These are the activations of a small neural network, seen along a few directions. Each row is one input.
Each table varies a few parts of the input and shows all the possible inputs, shuffled.
A made-up example of a description, with smaller parts first: one of 6 places along a line, together with either a single point or one of 9 places along a line or (one of 3 separate values, together with one of 8 places around a ring).
Shared parts are said once, and a part with two or three values counts as separate values.
In the rows, zero is written as 128.

Other details of the inputs shift rows strongly along two fixed directions, in all tables alike. That doesn't count.

A family of inputs:
R1: [137 126 121 111 123 113 145 130 101 125 119 153 121]
R2: [144 129 135 104 128 122 142 125 138 135 100 146 120]
R3: [102 118 129 144 107 134 123 128 126 123 162 108 131]
R4: [136 139 126 122 131 117 158 132 130 148 112 153 133]
R5: [111 124 127 136 117 144 113 106 120 110 155 110 128]
R6: [178  82  22 133 193  28  38 138 162 161  88  38 198]
R7: [124 130 134 165 117 146 119 106 138 134 148 119 132]
R8: [117 130 140 154 130 140 107 115 157 128 145 113 114]
R9: [134 129 118  96 134 126 139 123 103 126 119 151 122]
R10: [136 120 121 105 123 112 152 134 111 129 117 141 107]
R11: [153 136 152 121 157 113 148 137 113 120 123 150 134]
R12: [144 134 135 110 128 122 135 121 127 131 102 157 133]
R13: [142 131 138 106 131 119 137 125 136 136 100 147 116]
R14: [129 139 126 109 129 123 146 156 109 133 114 144 128]
R15: [131 140 137 109 135 114 140 134 137 137 108 155 131]
R16: [115 119 132 149 117 150 120 133 131 111 143 101 116]
R17: [148 135 129 118 129 123 138 126 128 132 107 162 131]
R18: [116 123 130 139 122 158 112 129 130 118 146 100 116]
R19: [118 119 137 157 118 148 122 110 148 136 141 109 121]
R20: [143 137 138 111 131 119 130 121 126 132 102 158 130]
R21: [131 138 139 107 130 116 140 133 135 137 106 154 134]
R22: [106 129 130 141 120 155 113 137 129 120 152 106 135]
R23: [140 137 122 108 137 134 134 140 104 122 109 150 126]
R24: [105 134 133 143 118 150 119 135 130 111 150 105 136]
R25: [143 139 137 114 136 118 131 122 129 131 105 160 126]
R26: [114 132 136 158 113 142 127 118 147 139 152 116 137]
R27: [ 99 122 127 129 117 147 119 120 128 124 161 108 131]
R28: [116 124 131 156 118 150 110 128 121 107 145 110 132]
R29: [150 139 127 125 130 121 146 121 122 142 109 158 129]
R30: [134 129 121 102 128 118 140 127  99 131 120 150 120]
R31: [140 132 125 107 130 126 143 148 111 131 109 138 109]
R32: [178  86  17 146 181  37  45 159 123 144  95  47 205]
R33: [117 125 161 154 141 135 125 134 138 118 167 107 143]
R34: [117 134 144 156 124 141 101 110 143 123 144 123 128]
R35: [117 132 132 148 120 154 108 123 121 105 146 109 132]
R36: [132 119 120 100 129 117 153 129 114 124 114 139 109]
R37: [117 129 133 151 116 152 107 130 116 119 149 111 127]
R38: [110 113 124 129 119 148 115 112 130 123 156  99 114]
R39: [132 135 136 105 127 119 144 134 136 136 106 153 138]
R40: [134 124 121  96 127 117 147 131 110 135 118 138 106]
R41: [106 125 137 158 117 144 123 118 147 137 147 115 139]
R42: [143 133 129 125 134 123 144 121 122 139 104 160 131]
R43: [117 126 131 142 120 152 114 127 132 109 145  96 119]
R44: [148 129 129 112 129 122 145 129 139 137 105 150 118]
R45: [154 126 148 115 159 110 151 141 124 125 121 136 123]
R46: [105 138 142 155 129 138 111 123 155 129 150 122 130]
R47: [ 98 118 129 138 112 139 126 123 128 117 158 108 131]
R48: [133 127 120  93 132 119 149 124 114 122 115 137 110]
R49: [123 131 121  97 125 114 150 139 108 137 124 145 124]
R50: [117 127 143 151 124 139 107 113 154 128 142 109 116]
R51: [142 145 133 122 145 117 130 125 130 131 108 164 122]
R52: [ 99 126 129 131 115 141 123 118 129 115 159 106 132]
R53: [132 135 126 117 125 118 150 159 111 127 113 147 130]
R54: [149 133 127 120 130 120 153 124 133 146 107 146 116]
R55: [104 127 134 150 115 148 122 141 129 113 149 107 134]
R56: [112 128 139 150 113 144 119 123 153 130 150 120 139]
R57: [148 132 125 121 132 120 156 124 132 147 106 146 115]
R58: [119 120 133 153 111 146 119 137 128 117 146 103 115]
R59: [129 143 137 113 139 112 140 136 136 137 109 157 129]
R60: [110 116 128 144 115 142 116 111 120 112 155 112 127]
Description of these inputs: one of 3 separate values, together with either a single point or one of 9 places along a line or (one of 2 separate values, together with one of 5 places around a ring).
The inputs of R35 and R43 match in every part but the choice among 3 separate values. If R7 is changed in the same way as R35 into R43, which row does it become?
Answer: R57
Change only the choice among 3 separate values in R2. List by row number the other rows that result.
Answer: R12, R39
Change only the choice among 2 separate values in R35. List by row number the other rows that result.
Answer: R5
Change only the choice among 3 separate values in R44. List by row number the other rows that result.
Answer: R17, R56
Change only the choice among 2 separate values in R43. List by row number the other rows that result.
Answer: R48

A family of inputs:
R61: [125 125 123 131 120 133 115 123 127 126 133 122 129]
R62: [121 122 120 128 120 132 126 121 131 135 134 116 127]
R63: [122 128 124 139 127 130 124 135 126 127 139 123 136]
R64: [129 127 131 138 128 130 122 130 126 121 134 117 131]
R65: [123 124 122 133 122 128 121 123 128 130 137 122 126]
R66: [147 129 113  90 138 101 150 139 113 142  96 154 127]
R67: [117 123 126 127 126 127 125 125 132 125 139 119 132]
R68: [120 128 128 132 125 129 125 132 127 129 138 117 136]
R69: [122 126 131 133 129 127 126 135 134 124 135 114 129]
R70: [125 121 123 133 119 129 120 121 125 127 134 121 129]
R71: [129 128 130 138 131 136 118 135 127 121 133 121 134]
R72: [125 123 131 128 132 129 124 124 131 127 138 115 128]
R73: [144 128 107  90 137 101 154 138 120 140  93 152 125]
R74: [156 137 127 101 152 100 146 132 129 140  91 163 131]
R75: [125 127 132 133 130 129 125 133 130 127 136 114 130]
R76: [125 125 130 133 133 131 117 123 127 122 133 119 127]
R77: [125 130 133 138 130 127 118 116 143 133 133 129 138]
R78: [125 122 119 133 119 132 123 118 127 128 132 119 128]
R79: [129 126 129 131 132 133 116 123 129 120 134 120 129]
R80: [121 130 125 136 126 128 123 131 126 126 139 121 133]
R81: [122 122 130 128 131 127 124 126 135 123 137 116 127]
R82: [151 140 124 107 146 102 150 143 125 143  91 167 141]
R83: [121 126 127 135 127 131 127 135 127 129 138 119 138]
R84: [117 127 127 131 124 127 126 134 131 125 137 117 134]
R85: [145 138 116  98 143 103 147 146 108 133  93 158 133]
R86: [123 124 130 136 130 129 127 138 133 124 136 116 132]
R87: [124 129 126 137 126 135 119 134 125 123 135 124 139]
R88: [123 120 124 130 124 130 127 124 138 129 132 113 121]
R89: [130 134 138 144 132 127 120 126 144 132 129 125 135]
R90: [131 128 131 141 127 131 121 115 148 137 126 123 126]
R91: [125 134 134 143 128 127 120 125 142 134 131 127 141]
R92: [128 123 126 134 127 129 120 124 131 128 135 118 121]
R93: [121 124 119 133 121 133 120 120 128 129 129 120 126]
R94: [126 125 132 136 131 132 126 137 129 127 137 116 133]
R95: [127 127 129 141 132 131 124 136 128 125 137 120 131]
R96: [156 129 112  97 140 105 150 134 114 135  90 152 121]
R97: [152 129 113  92 142 104 153 137 118 142  92 148 120]
R98: [118 120 123 128 120 127 124 126 133 130 136 118 127]
R99: [126 127 130 140 133 134 120 135 126 123 132 120 132]
R100: [124 127 125 129 127 133 116 122 126 122 136 123 134]
R101: [130 125 131 141 130 132 123 133 125 121 134 120 134]
R102: [131 121 128 135 124 130 120 122 128 125 132 118 124]
R103: [125 126 126 140 125 132 124 132 123 123 136 123 139]
R104: [124 128 127 137 123 129 122 129 123 123 136 120 137]
R105: [120 126 125 131 128 131 118 121 125 124 135 122 132]
R106: [120 124 127 127 128 129 124 123 128 129 140 118 133]
R107: [152 128 118  92 143 101 150 140 116 140  94 151 121]
R108: [126 123 128 134 127 131 117 124 129 126 130 119 122]
R109: [126 127 130 140 124 127 118 117 144 138 130 128 133]
R110: [130 124 127 132 125 133 115 124 130 124 131 120 124]
R111: [124 124 126 132 126 129 121 120 124 122 137 122 134]
R112: [132 127 135 141 129 127 117 118 146 136 128 125 128]
R113: [125 129 131 137 131 131 119 132 126 122 132 118 130]
R114: [126 123 123 134 126 134 120 121 131 127 128 117 121]
R115: [123 124 117 133 121 131 124 120 130 132 135 119 125]
R116: [128 123 121 134 126 131 124 121 133 130 133 116 119]
R117: [131 131 138 147 134 129 120 129 144 132 130 126 138]
R118: [155 131 119  95 148 102 149 136 111 130  95 156 127]
R119: [127 130 129 138 130 129 123 132 129 124 137 118 128]
R120: [124 132 126 134 124 133 117 131 125 122 134 122 136]
R121: [152 133 117  94 150 100 149 138 113 133  98 156 124]
R122: [101 164 213 114  79 208 195 111 115 106 142 202  56]
R123: [146 136 115 100 145 105 149 149 107 133  93 160 136]
R124: [125 125 118 131 120 136 118 120 129 127 130 120 128]
R125: [121 126 124 131 128 128 122 122 127 126 140 122 131]
R126: [117 125 126 134 125 129 128 137 131 126 137 119 137]
R127: [126 128 126 140 123 130 121 114 146 139 128 126 132]
R128: [123 120 128 129 125 127 124 127 136 128 134 115 122]
R129: [ 99 170 220 117  83 205 194 121 111 101 146 204  65]
R130: [121 123 123 133 122 131 117 123 126 128 132 122 127]
Describe the family of inputs behind these rows.
Answer: one of 2 separate values, together with one of 5 places along a line, together with either a single point or one of 6 places along a line
The inputs of R122 and R124 match in every part but the choice among 2 separate values. If R89 is changed in the same way as R122 into R124, which row does it become?
Answer: R91
Change only the choice among 2 separate values in R70. List by row number the other rows that result.
Answer: R102
Change only the place on the line of 6 in R107. List by row number the other rows that result.
Answer: R92, R102, R108, R110, R128
Change only the choice among 2 separate values in R99. List by row number the other rows that result.
Answer: R123

A family of inputs:
R131: [141 160 171 119 137 119 178 142 156 152  96 192 128]
R132: [108 118 142 158 103 167 104  95 149 118 159  95 105]
R133: [132 135 137  86 114 125 171 118 119 137 102 179  97]
R134: [178 107  47  97 183  53 102 171 100 132  76  98 173]
R135: [139 136 141  87 120 128 175 116 118 138 102 177  97]
R136: [171 104  46  95 181  47 110 168  99 141  85  99 182]
R137: [138 138 142  88 126 127 171 118 120 136 102 177  90]
R138: [123 147 134  89 120 133 174 156  88 119 113 174 117]
R139: [145  81  52 157 156  81  39 113 160 145 134  27 170]
R140: [ 88 121 139 159 101 161 113 130 119 104 180  94 132]
R141: [124 139 168 194 116 161  96  95 173 134 150 122 131]
R142: [109 145 176 187 128 158  97 115 164 119 164 122 153]
R143: [ 98 123 147 159 110 166 107 132 120 101 177  91 123]
R144: [131 146 144  92 132 129 175 154  90 114 114 171 108]
R145: [ 93 120 134 153  93 164 109  96 147 129 165 101 115]
Describe the family of inputs behind these rows.
Answer: either one of 3 separate values or (one of 2 separate values, together with one of 6 places along a line)

A family of inputs:
R146: [115 123 131 155 124 127 115 119 159 139 145 107 142]
R147: [127 128 130 160 124 136  98 109 145 130 140 116 143]
R148: [131 123 138 157 134 135 101 114 152 126 138 105 133]
R149: [144 133 121  94 150  99 158 159 111 132 104 149 131]
R150: [ 61 171 250 116  42 241 229 100 116 101 175 217  29]
R151: [154 124 113  88 142 106 154 138 115 135  94 144 108]
R152: [119 130 126 157 123 135 102 111 149 135 142 116 147]
R153: [108 116 113 137 109 135 111 115 134 132 149 101 133]
R154: [113 112 119 136 121 131 114 118 139 130 151  91 121]
R155: [130 127 133 160 130 136  95 113 147 127 137 112 134]
R156: [154 128 110  91 139 109 141 131 105 129  90 156 111]
R157: [120 122 136 153 132 128 111 120 159 138 145 102 135]
R158: [115 126 129 154 119 131 107 117 154 139 144 113 147]
R159: [124 111 121 139 123 139 104 113 133 118 144  94 118]
R160: [119 115 115 143 115 140 102 108 125 123 146 105 128]
R161: [122 126 127 153 130 139 100 133 121 111 147 102 137]
R162: [155 135 124  97 152 107 149 153 104 120  96 152 127]
R163: [141 140 114  98 142 107 149 150 100 129  99 162 142]
R164: [150 138 117 101 143 107 146 148  96 125  97 162 138]
R165: [107 123 123 147 119 134 111 137 128 124 153 104 151]
R166: [111 118 111 140 113 140 106 110 129 127 147 105 132]
R167: [160 135 131 105 153 103 152 139 134 143  88 156 122]
R168: [153 133 123  97 152 105 155 159 109 127  99 147 125]
R169: [138 134 117  96 142 100 161 159 111 133 103 154 137]
Describe the family of inputs behind these rows.
Answer: one of 3 separate values, together with one of 8 places around a ring
The inputs of R156 and R154 match in every part but the place on the ring of 8. If R161 is changed in the same way as R156 into R154, which row does it become?
Answer: R149
Change only the place on the ring of 8 in R152. List by row number the other rows that result.
Answer: R146, R147, R148, R155, R157, R158, R167
